Each row below holds a small network's activations on one input, seen along a few directions.
In each table, some parts of the input vary, and every possible input appears once, in random order.
Descriptions start from the smaller parts, as in this example, which fits no table here: one of 8 places around a ring, together with either a single point or one of 11 places along a line or (one of 3 separate values, together with one of 6 places along a line).
Shared parts are said once, and a part with two or three values counts as separate values.
(in the rows, 128 means zero)

Other details of the inputs shift rows strongly along two fixed directions, in all tables alike. That doesn't count.

Rows:
x1: [116 133 147 119 112 146 117 127 158 105 140 114 107]
x2: [150 148 163 112 181 119 101 144  90 187  82 129 127]
x3: [107 135 142 133  97 137 112 114 148 105 144 119 100]
x4: [163 140  70 143 149 146 177 123 120 115 173 179 160]
x5: [156 141 163 114 182 109  97 122  95 179  82 154 120]
x6: [136 108 148 130  96 127 118 119 139 123 127 122 119]
x7: [123 126  58 141 151 162 223 120 123 100 158 134 181]
x8: [126 135 155 138  96 138 109 113 140 115 137 124 115]
x9: [110 113 133 124  97 109 113 137 146 108 141 103 122]
x10: [141 129  51 138 142 147 186 131 128 116 166 173 148]
x11: [132 152 155 105 189 115 106 148  94 186  84 127 113]
x12: [ 87 109 142 141  93 134 140  98 146  90 111  89 128]
x13: [155 138  73 136 139 164 183 138 115 131 163 159 161]
x14: [117 126 143 135  93 124 101 134 132 115 129 109 132]
x15: [ 95 127 131 131  92 123 104 136 142 107 136 103 120]
x16: [134 106 141 133  96 120 115 132 138 124 121 112 124]
x17: [134 133 158 125 111 146 112 125 150 116 134 119 122]
x18: [140 141 161 107 182  98 109 122  85 184  97 141 101]
x19: [134 109 135 132 108 126 107 134 150 120 109 123 128]
x20: [103  95 142 131  98 116 146  95 154  93 115  87 132]
x21: [139 123  51 141 131 133 190 142 115 123 172 151 150]
x22: [112 122 139 118 103 147 122 134 157 116 125 113 108]
x23: [100 122 127 135  88 131 114 134 145 117 122 108 108]
x24: [126 132 163 118 208  97 122  99  99 167  66 127 134]
x25: [128 113 140 129 111 118 100 138 148 112 122 121 138]
x26: [102 124 134 132  88 139 117 121 147 115 128 118 102]
x27: [125 124 147 121 108 134 105 146 143 118 126 104 140]
x28: [123 124 147 136  89 139 112 119 137 124 122 122 116]
x29: [182 164 105 128 214 115 165 121  54 182 149 186 150]
x30: [128 158 158 100 193 106  96 150  91 177  97 123 124]
x31: [113 109 126 129 106 124 113 137 161 113 115 119 114]
x32: [143 152 159 124 169 109  98 133  77 188  84 136 120]
x33: [153 128  69 141 133 126 175 143 103 121 176 151 172]
x34: [108 114 130 125 110 115 104 140 159 105 129 116 126]
x35: [120 122 139 126 113 129 111 117 163  99 135 131 106]
x36: [146 136  64 137 140 138 188 121 116 112 193 162 141]
Description of these inputs: one of 4 separate values, together with either a single point or (one of 2 separate values, together with one of 4 places along a line).
Q: Which other rows does x34 become when the choice among 4 separate values takes its other values? List them by row number.
A: x9, x15, x30
Q: Which other rows does x23 become when the choice among 4 separate values takes its other values? List them by row number.
A: x11, x21, x31
Q: Which other rows does x17 become when the place on the line of 4 takes its other values? List them by row number.
A: x2, x13, x27

Rows:
x37: [116 147 221  99 194  87  67 103  94 187  50 116  78]
x38: [172 154 103 124 190 114 128 157  77 181 132 174 147]
x39: [114 102 124 135  99 144 147 109 175  84 127 113 136]
x40: [116 111 137 139  91 156 143 111 166  90 127 106 132]
x41: [100 119 113 132  85 142 133 140 150 101 138 101 127]
x42: [ 92  97 240 113  84 118  51 100 190 106  56  65  84]
x43: [162 142 115 133 137 143 143 122 115 139 151 164 133]
x44: [129 142 139 125 139 124 125 114 119 134 137 140 111]
x45: [109 123 115 136  75 138 118 144 154  99 152 110 123]
x46: [112 120 106 134  86 129 121 146 154  97 154 115 124]
x47: [113  99 121 134 101 140 147 108 178  83 127 115 137]
x48: [122 134  79 127 155 121 158 144 111 135 140 136 143]
x49: [117  78 113 152  68 102 149 123 138  93 137  90 163]
x50: [116 150 224 101 189  92  67 103  94 188  50 113  78]
x51: [110 105 122 130  87 147 134 142 164  94 127  97 145]
x52: [131 124  84 129 144 141 165 145 125 124 137 131 166]
x53: [136 104 109 137  77 133 112 153 167  97 151 125 130]
x54: [ 98 134 250 105 131 106  45 101 130 159  50  82  64]
x55: [129 139 136 125 143 120 126 114 120 132 138 143 111]
x56: [149 143  98 115 215 112 153 145  83 173 107 148 162]
x57: [168 158 113 123 180 123 127 155  76 184 130 170 147]
x58: [149 139 137 126 127 132 104 151 113 155 127 140 132]
x59: [ 99 113 104 131  91 132 135 140 156  98 138 104 127]
x60: [138 138  87 133 150 129 165 118 113 119 167 162 131]
x61: [158 136 144 125 140 130 116 120 119 144 132 154 119]
x62: [168 151 123 130 153 142 139 122  99 155 143 165 132]
x63: [101 110 118 133 100 134 147 107 162  89 141 119 116]
x64: [156 135  85 136 128 138 144 156 118 135 160 158 152]
x65: [158 131 140 125 136 127 118 121 126 136 132 154 118]
x66: [116 142 129 124 139 129 125 140 107 147 116 117 126]
x67: [102 130 206 115 128 115  80 104 134 142  80  98  82]
x68: [134 141  80 131 150 117 145 150 108 134 155 148 140]
x69: [143 168 111 122 180 121 133 147  68 179 133 156 138]
x70: [120 136  78 131 138 135 165 144 113 128 149 134 146]
x71: [111 101 112 129  98 138 136 142 167  94 127 101 148]
x72: [152 121  97 150 169  96 179  89  65 147 126 152 172]
x73: [158 127 137 125 140 123 118 121 127 134 133 156 118]
x74: [123 141 125 124 132 117 113 146 115 141 132 129 123]
x75: [110 107 126 131  85 152 132 141 161  96 127  96 144]
x76: [117 125 130 135  86 144 130 112 153  97 156 122 111]
x77: [138 133 112 134 154 145 165 114 122 127 126 139 147]
x78: [117 128 134 136  84 148 128 111 152 100 156 119 111]
Q: Changing only one part turns x40 into x75. The same change can be made to x44. Which row results?
A: x74
Q: Changing only one part turns x43 into x57. The same change can be made to x37. Which row results?
A: x59
Q: What do these inputs look like to the network?
A: one of 2 separate values, together with either a single point or (one of 4 places along a line, together with one of 5 places along a line)
Q: Which other rows does x61 become when the choice among 2 separate values takes its other values? List them by row number.
A: x64

Rows:
x79: [140 138 150 120 159 124 117 119 118 149 110 141 118]
x80: [136 120 107 139 112 132 148 117 135 110 152 141 134]
x81: [ 95  92 216 118  36 130  42 125 211  85  96  70  77]
x82: [122 118 102 138 113 138 155 131 132 113 136 119 150]
x83: [133 129 147 123 157 107 121 115 108 147 108 131 127]
x84: [128 130 141 117 163 117 122 132 116 150  97 123 133]
x85: [140 140 152 124 150 124 118 116 107 151 111 136 120]
x86: [132 128 104 136 104 142 137 145 133 117 150 130 142]
x87: [114 126 104 134 121 138 157 118 136 107 146 125 133]
x88: [127 144 147 121 156 120 120 116 109 149 115 136 109]
x89: [134 122  98 136 106 129 134 144 134 115 154 134 140]
x90: [123 112  98 137 116 124 152 130 132 111 139 123 149]
x91: [132 136 151 123 156 121 124 116 107 149 104 126 128]
x92: [129 147 144 118 152 120 111 130 109 153 121 136 110]
x93: [115 136 138 119 160 113 124 129 107 151 103 118 125]
x94: [139 123 104 137 107 132 139 132 135 114 158 141 134]
x95: [139 140 141 116 154 121 105 146 116 154 112 135 125]
x96: [119 131 100 132 109 138 137 144 136 115 153 129 130]
x97: [127 119 106 133 124 143 156 121 145 106 140 131 142]
x98: [137 129 109 137 105 146 142 133 135 116 154 136 135]
Q: What do these inputs look like to the network?
A: one of 4 separate values, together with one of 5 places along a line
Q: Changing only the place on the line of 5 turns x90 into x94. The same change can be made to x84. Which row results?
A: x81
Q: Which other rows does x85 become when the choice among 4 separate values takes its other values? List them by row number.
A: x79, x80, x88
